A small network was shown many inputs. Here are its activations along a few directions, one row for each input.
In each table, some parts of the input vary, and every possible input appears once, in random order.
A made-up example of a description, with smaller parts first: one of 6 places along a line, together with either a single point or one of 9 places along a line or (one of 3 separate values, together with one of 5 places around a ring).
Shared parts are said once, and a part with two or three values counts as separate values.
In the rows, 128 means zero.

Other details of the inputs vary at random and push rows far along two fixed directions, the same in every table; ignore that.
These rows show it; all are for the same input, with only those details redrawn:
[121 140 115 144 141 152 144 132 116 141 110 125 136]
[ 79  59 212  91  81 173  72 191  14 140  79 148 164]
[111 110 126 108 135 146 132 135 120 135 133 171 141]
[121 121  97 105 154 135 151 115 160 132 159 191 134]

A family of inputs:
row 1: [140 123 132 141 105 113 135 130 141 116 123  90 118]
row 2: [128 124  98 103 150 118 144 136 167 108 157 192 133]
row 3: [106 138 122 136 116 112 135 107 119 147 118 104 112]
row 4: [111  34 187  28  98 105  97 149 130  91 194 209 122]
row 5: [121 111 126 105 120 107 145  95 167 139 163 171 111]
row 6: [138 138 129 157 127 114 121 123 124 137 119 118 133]
row 7: [115 148 119 149 151 170 119 120 121 134 115 126 136]
row 8: [129 136 128 149 124 127 133 123 123 158 122 116 120]
row 9: [112 118 111 102 127  83 128  94 159 117 160 172 124]
row 10: [150 134 126 135 125 134 135 148 138 123 120 101 142]
row 11: [140 124 121 106 142 115 134 113 166 124 159 185 149]
row 12: [147 126 121 146 119 117 126 145 134 126 126  99 126]
row 13: [122 144 133 155 134 145 107 112 129 151 128 116 119]
row 14: [162 135 130 131 136 127 127 143 133 111 117 100 139]
row 15: [113 150 122 135 116 117 122  97 112 142 120 109 110]
row 16: [140 155 133 138 130 147 129 115 120 148 118 123 135]
row 17: [117 140 143 150 120 139 117  96 135 141 124 108 112]
row 18: [126 152 137 145 140 160 116 115 133 147 121 118 136]
row 19: [132 107 104  87 130  80 126 112 167  96 166 150 113]
row 20: [152 131 111 134 146 136 130 148 121  99 111 107 139]
row 21: [ 99 146 126 142 125 129 109  96 125 140 123 104 112]
row 22: [134 118 116 110 131  94 130 130 168 125 164 179 117]
row 23: [136 148 129 148 124 132 120 112 116 152 124 121 117]
row 24: [121 140 115 144 141 152 144 132 116 141 110 125 136]
row 25: [131 124 118 101 140 127 146 112 167 144 162 180 135]
row 26: [152 124 135 136 116 107 128 126 136 106 120  89 114]
row 27: [155 138 139 127 142 138 138 150 130 114 134  92 129]
row 28: [129 111 129 111 121  94 134  96 167 118 160 176 124]
row 29: [131 138 139 145 109 105 135 128 136 124 116 105 110]
row 30: [131 144 139 143 110 127 129  97 122 143 120 113 109]
row 31: [151 130 133 137 136 121 129 148 126 118 140  91 112]
row 32: [129 151 115 143 142 157 131 121 108 135 112 132 135]
row 33: [114 143 123 136 114  95 129 127 127 123 115 101 111]
row 34: [158 127 124 141 130 111 118 141 129 115 123  98 122]
row 35: [144 133 120 131 152 146 141 155 118 102 128 100 129]
row 36: [ 98  50 200  85  78 162  69 208  32 109  88 137 168]
row 37: [131 142 115 151 144 140 133 132 116 121 107 128 150]
row 38: [116 100 140  88 119 101 119 137 126 101 157 123 110]
row 39: [123 128 116 132 110 102 129 130 132 115 122  86 118]
row 40: [141 149 133 140 128 126 135 146 134 129 113 116 134]
What is each input in this table made of?
Answer: one of 5 places along a line, together with one of 8 places along a line
The inputs of row 29 and row 22 match in every part but the place on the line of 5. If row 5 is changed in the same way as row 29 into row 22, which row does it become?
Answer: row 8
The inputs of row 37 and row 9 match in every part but the place on the line of 5. If row 24 is changed in the same way as row 37 into row 9, which row does it become?
Answer: row 3
Which other rows does row 19 become when the place on the line of 5 takes its other values? List them by row number.
Answer: row 14, row 20, row 26, row 34
A walk changes only the place on the line of 5. It starts at row 36 and steps to row 10. List the rest of the walk in order.
Answer: row 12, row 1, row 39
